These are the activations of a small neural network, seen along a few directions. Each row is one input.
Each table varies a few parts of the input and shows all the possible inputs, shuffled.
Descriptions start from the smaller parts, as in this example, which fits no table here: one of 8 places around a ring, together with either a single point or one of 11 places along a line or (one of 3 separate values, together with one of 6 places along a line).
Shared parts are said once, and a part with two or three values counts as separate values.

Other details of the inputs vary at random and push rows far along two fixed directions, the same in every table; ignore that.

Table:
r1: [ 50  34 -63  16  40 -34  14 -19  13  31 -61  35 -12 -69]
r2: [-15  16  18  33  20   8  12 -11  28  19  36  16  46  36]
r3: [ 29  13  -8 -44 -34 -16 -17  -7 -20  -7 -42  10 -17 -44]
r4: [-46 -36  50 -12 -20  13  10  21 -12 -43  48 -42  -2  59]
r5: [ 12   4  -7  32  44 -42  24  -7  34  -9 -22  -4  17  -7]
r6: [-24 -24  17 -45 -64  44 -33  15 -43 -14   6 -17 -38   4]
r7: [-47 -34  46 -14 -28  16   8  24  -8 -36  42 -50   5  62]
r8: [ -1   2  -4 -54 -43  32 -12  19 -63  -9  -1   8 -52 -16]
r9: [-30 -36  11  17  -2  14   6  17   8 -13  22 -48   6  43]
r10: [ 24  23 -39 -32 -23  14 -11   7 -34   9 -35  16 -29 -40]
r11: [ -9 -15   9  59  26   9  -5 -24  50  32  21  -1  41  26]
r12: [-12  -9  23  48  52 -26  27  -8  44  -5  26   1  31  29]
r13: [ -2  14  13 -68 -48  17  -6  18 -63 -21   0  14 -42 -13]
r14: [ 19 -10 -37 -24  -9 -16   1  16 -22 -25 -51 -27 -40 -38]
r15: [-47   0  46  41  12  33   6  -4  35  16  80   1  69  82]
r16: [ -1   9 -17 -57 -57  43 -26  24 -57  -7  -6  -1 -33 -14]
r17: [ 54  25 -63  32  60 -52  17 -17  27  21 -67  26 -11 -74]
r18: [ 55  51 -51  21  52 -58  26 -29  31  28 -63  45  11 -67]
r19: [ 13  -8 -20  38  48 -24  15  -4  27   3 -14   1  -1 -14]
r20: [-47 -33  46  -3  -9  39   0  16 -28 -11  74  -8 -23  51]
r21: [-14  22   7  25   9  15  -5  -6  35  20  28   5  60  41]
r22: [ 25  26 -16 -15  14 -32  12  -6 -10  -3 -29  24 -21 -43]
r23: [ 18  15 -12 -39 -37 -11 -17  -5 -14  -8 -51   6 -19 -43]
r24: [-17   0  -3 -54 -62  58 -36  28 -52  -8  15 -13 -21  16]
r25: [ 17  13  -2  23  15 -23  -2 -26  37  18 -21  13  31 -15]
r26: [ -4 -30  22 -49 -60  30 -33  14 -52 -13  20 -12 -36   6]
r27: [-16 -26   5  64  54 -11  20  -3  43   3  20 -18  25  32]
r28: [-14  -3  26  48  54 -23  26 -12  40   5  35  10  30  26]
r29: [ -5 -16  10  56  26   6  -4 -24  50  32  24  -1  43  26]
r30: [ 35  11  -6 -43 -33 -22 -18  -6 -24  -6 -35  12 -16 -41]
Each input here is: one of 2 separate values, together with either one of 4 places along a line or one of 11 places along a line.
Question: The inputs of r26 and r30 match in every part but the choice among 2 separate values. If r17 is changed in the same way as r26 into r30, which row does it become?
Answer: r28
Question: Change only the choice among 2 separate values in r3. List by row number the other rows that result.
Answer: r29

Table:
r31: [ 25  10  -8 -38 -31  -1 -25  -2 -13 -17 -35   1   1 -27]
r32: [ 26  -3 -18  10  21 -45  15 -28  32  11 -61  -6 -12 -41]
r33: [-16  29 -15 -30  13 -19   6  12 -14 -22 -12   0 -29 -28]
r34: [ 51  14 -55   7  20 -18 -17  -6  12   6 -49  11   4 -47]
r35: [-19 -15  24  16   1  29  -1  -7 -15  22  58  12   0  30]
r36: [  8  23  10 -25 -27   4 -16 -13 -22  -2 -18  34 -17 -24]
r37: [-27 -14  23 -31   6  -2  -7  21 -34 -28  44  -6 -39   5]
r38: [-23  13  -1  52  36  13  31 -26  40  38  28  23  35  15]
r39: [-22   4  37  42  12   6   7 -34  32  30  52  18  41  41]
r40: [  4  -7   4 -31 -21  26 -30  18 -38   0  11   6 -17   5]
r41: [-12   9  33  30   8   7  -9 -17  35  20  33  24  38  37]
r42: [  9  -6  -7 -11 -24 -13  -9 -11   3  -3 -15 -17  15 -11]
r43: [  7   4  18 -38 -11 -32  12  11 -19 -29  -6   9 -15 -17]
r44: [ -2  -7  23 -51 -54  19 -24   8 -28  -6  17 -13   0  14]
r45: [ 20   8 -50   8  24 -31  24 -11  23  10 -74  -9 -25 -45]
r46: [ 11  10  11 -35 -33   3 -19  -4 -17  13   1  -1   5  -1]
r47: [ 46  16 -37   1  44 -52  20   5   0  -3 -36  18 -17 -53]
r48: [-20   1  37 -36 -13 -18   1  10 -16 -34  23  -2 -18   4]
r49: [ 20  25   0  61  51 -25  -1 -33  73  42  -7  24  75  11]
r50: [ 32  -5 -36  28  32 -28  -2  -5  18   4 -54  -3 -17 -47]
r51: [ 26  46 -41  -3   5  -5  -5  -4   4  20 -51  31  -3 -35]
r52: [ 11  19 -31 -32 -25  17 -16  14 -14 -15 -37  -6  -7 -21]
r53: [ 37 -13 -47  15  33 -39  11 -13  18  13 -60  -5 -37 -51]
r54: [ 15   6  -8 -18 -12  15 -23   8 -28   7  -1  24 -26 -12]
r55: [ -1   1   3  48  71 -33  20  -5  38   5  31   5  19  10]
r56: [-63 -21  75 -61 -42  14 -14  24 -44 -50  72 -14 -33  37]
r57: [-23  -5  40 -35 -45  28  -2 -10 -31  -4  36  14 -22   3]
r58: [ 15  -2 -14  53  47  -1  -8  -8  48  28  13  12  49  19]
r59: [-12  -7 -12 -13  -1   3   7   7  -5 -18 -45 -10 -38 -14]
r60: [ 16  17 -50   6  -4 -11   5  -1  14   6 -41 -14  12 -28]
r61: [ 10  -4   2 -21 -30 -11 -15   2 -12 -22 -39  -9 -12 -30]
r62: [ -9  26  -9 -18 -16  22  -4   1 -27   3 -18  28 -18 -16]
r63: [-29 -16   5 -18 -41  25  -1  23 -24 -18  12 -37 -19  17]
r64: [ -9  -2 -10  -7 -10   6   1  14  -7 -16 -38 -19 -24 -16]
r65: [-16 -14  21 -16 -14  40  -5   5 -37  -4  28  26 -32  -8]
r66: [ -1  25 -14  26  24   8  -1  -3  30  27  -9  12  40  14]
r67: [  1   8   6  28  34 -14  47   4   5 -12  13  -6  25  38]
r68: [ -9  14  24  50  31   1  14 -36  48  23  17  40  39   4]
r69: [-21 -20  27   6 -18  10 -14  -2   9 -16  17 -14  30  27]
r70: [ 38  17 -37  74  70 -29   7 -30  66  64   1  17  61   0]
r71: [  3  -7  13 -44 -49  13 -22   1 -22 -14   9 -20  -1   6]
r72: [-33 -12   5 -30 -46  38 -16  28 -30 -33   6 -24 -11  20]
r73: [-10 -33   3  35   7   3  -1   3  12   3  30 -27   5  22]
r74: [ 28  -6 -34  26  19 -19  -8   0  12  -2 -38  -3  -7 -36]
r75: [ 25  24  -6 -38 -38  -8 -17  -8 -19  13 -18  18 -16 -26]
r76: [ 12  30 -27 -33 -29  11  -6   6 -27  17 -22  11 -21 -20]
r77: [ 10 -16 -20 -13 -16   8 -22  14 -24 -19 -14  -9 -16 -16]
r78: [-16  -7  20  47  33  21   0 -13  14  24  43  29  21  27]
r79: [-34  -8  39  23  24  10  36  14   3 -20  56 -15  23  69]
r80: [-14  -8  36  -3 -16  19 -20   1  13  -1  29  -1  36  39]
r81: [-12 -14  47  15  16 -21  28   1  14 -18  39   3  27  44]
r82: [ 33  33 -53 -12  -3  -9  -1   1  11  23 -47   1  13 -33]
r83: [ 15 -17  11  57  60 -26  42  -2  20   1  36   3  33  42]
r84: [-27 -19   7 -27 -37  21   2  22 -27 -18  -3 -39 -36   6]
r85: [-27   5  19  10  26  -3  30  14   7 -15  33  -8  12  32]
r86: [-30  12  10  37  16  21  16 -17  17  33  38  13  29  35]
r87: [-3 -8  9 16  4 17 -8 -4  0 29 47  9  7 30]
r88: [ 10 -26 -14 -15   4  -7  -6   7 -17 -16 -42  -6 -57 -31]
r89: [-43 -43  58  24  -8  10   4  -6  21  -4  49 -37  17  55]
r90: [  5  -4  -4 -10  -4  18   6  -7 -25  16  13  24 -28 -28]
r91: [-24 -32  39 -25 -23   6  -5   1 -12 -29 -10 -15 -33  10]
r92: [ 47  14 -10   1  20 -59  36  -9   3 -12 -41  19  14 -22]
r93: [  5 -18  -1 -30 -28  25 -22  18 -29   3  28 -13 -11  14]
r94: [ 18  46 -40   7  45 -44  23  -2  21  -5 -42   9  -5 -44]
r95: [ 10  21 -25 -27 -19  17 -14  17  -9  -1 -31   3   2 -13]
r96: [-23   5  12  -1 -12  30  -3   8   0  22  36 -12  24  43]
r97: [-22  18   2  47  35  19  24 -20  34  24  12  34  28   6]
r98: [  2 -12  13 -12 -15 -13  -9  -2  -3 -18 -37 -12 -17 -22]
r99: [ -5 -27  31 -28  -8   7  12  31 -51 -35  41  -9 -31  28]
r100: [ 14  17 -36 -32 -30  12  -8   9 -13  -3 -26 -16  -6 -18]
r101: [ -2   6 -21  -8 -18   6  -4  15  -9 -19 -38 -15 -16 -20]
r102: [ 29  -6 -32 -20 -16   3 -19   5 -18   0  -8 -12 -13 -18]
r103: [-18 -42  16  22   5   8   0   6   1   0  29 -34 -15  22]
r104: [ 13 -18 -29  -3 -13  -2 -12   5 -14  -4  -3 -18  -9 -11]
r105: [-28 -29  40  45   5  -1   6 -14  41   6  43 -28  44  47]
Question: Describe the family of inputs behind these rows.
Answer: one of 3 separate values, together with either one of 5 places along a line or (one of 2 separate values, together with one of 10 places along a line)
Question: The inputs of r39 and r35 match in every part but the choice among 3 separate values. If r71 is changed in the same way as r39 into r35, which row does it become?
Answer: r102
Question: The inputs of r44 and r82 match in every part but the choice among 3 separate values. If r75 is changed in the same way as r44 into r82, which row does it become?
Answer: r76
Question: Change only the place on the line of 5 in r99. List by row number the other rows that result.
Answer: r37, r47, r55, r83
Question: Start at r91 and move only the place on the line of 10, one step at a time. The first step leads to r98. Which rows follow, in order?
Answer: r61, r69, r31, r80, r49, r41, r36, r68
Question: Change only the choice among 3 separate values in r50. List by row number the other rows that result.
Answer: r64, r98
Question: Change only the place on the line of 10 in r74. List by row number the other rows that result.
Answer: r34, r40, r50, r54, r58, r65, r77, r78, r88

Table:
r106: [-8 -9 19  7 -4  7 -4 -7  7  5 14  2  8 13]
r107: [  1 -19  -2   4  18 -16  13   9  -5 -17  -2 -15 -19  -2]
r108: [-28 -13  36 -17 -27  28  -7  13 -18 -11  43 -11   7  45]
r109: [ 23   7 -21  23  39 -46  23  -4  28  -6 -32  -6   9 -21]
r110: [-13   5  21   5   3   9   3   0   3   1  33   9  20  27]
r111: [-28 -15  32 -16 -30  27  -8  12 -16 -12  41 -16   8  41]
r112: [ -8  -1  21  11   8   2   1 -10   9   7  22  16  10  10]
r113: [  7   2 -17  31  43 -34  26  -4  30  -5 -25  -8   4 -13]
r114: [ 16  19 -31  37  31 -16  11 -18  40  23 -28   8  28 -17]
r115: [-5  8 11  4  4  1  3 -3  8  5 19  5 19 18]
r116: [-14   1   5   9   1  14   3   0   7   6  11   0   9  16]
r117: [ 18  14 -22  33  26 -19   1 -14  41  18 -20   1  39  -4]
r118: [  9   0  -7 -81 -59  21 -22  26 -80 -23 -16   1 -68 -34]
r119: [ 19   7 -26  43  33 -14   6 -16  36  27 -11   6  26  -9]
r120: [ 53  26 -49 -34 -18 -31 -11 -10 -16   2 -82  15 -31 -83]
r121: [-2  1  3  9 11  8  1 -1 -3  9 19 13  2  6]
r122: [-26 -23  27  -5 -18  34  -8  12 -20  -3  45 -10  -5  39]
r123: [ 14   3 -13  39  25 -17  -2 -22  44  21 -19   3  29  -9]
r124: [ 30  16 -19 -71 -46  -8 -18   6 -54 -15 -51  14 -57 -64]
r125: [ 15  22 -24 -59 -37   3 -10  13 -49 -13 -42   9 -47 -46]
r126: [-13 -18   6  19   2  18  -9   2  11   8  24 -12  13  27]
r127: [-37 -20  25 -10 -27  37 -12  15 -11 -11  33 -21  -1  39]
r128: [ 14  -6  -8  31  41 -42  21 -12  31  -5 -25  -4   3 -17]
r129: [-38  -8  35 -12 -18  35  -2  12 -22 -10  47   1  -5  38]
Question: Describe the family of inputs behind these rows.
Answer: one of 4 separate values, together with either a single point or one of 5 places along a line
Question: The inputs of r129 and r110 match in every part but the choice among 4 separate values. If r114 is changed in the same way as r129 into r110, which row does it become?
Answer: r111
Question: Start at r123 and move only the place on the line of 5, one step at a time. The first step leads to r120. Which rows follow, in order?
Answer: r106, r124, r112
Question: Change only the choice among 4 separate values in r123. List by row number the other rows that result.
Answer: r117, r126, r127
Question: Change only the choice among 4 separate values in r125. List by row number the other rows that result.
Answer: r115, r118, r124
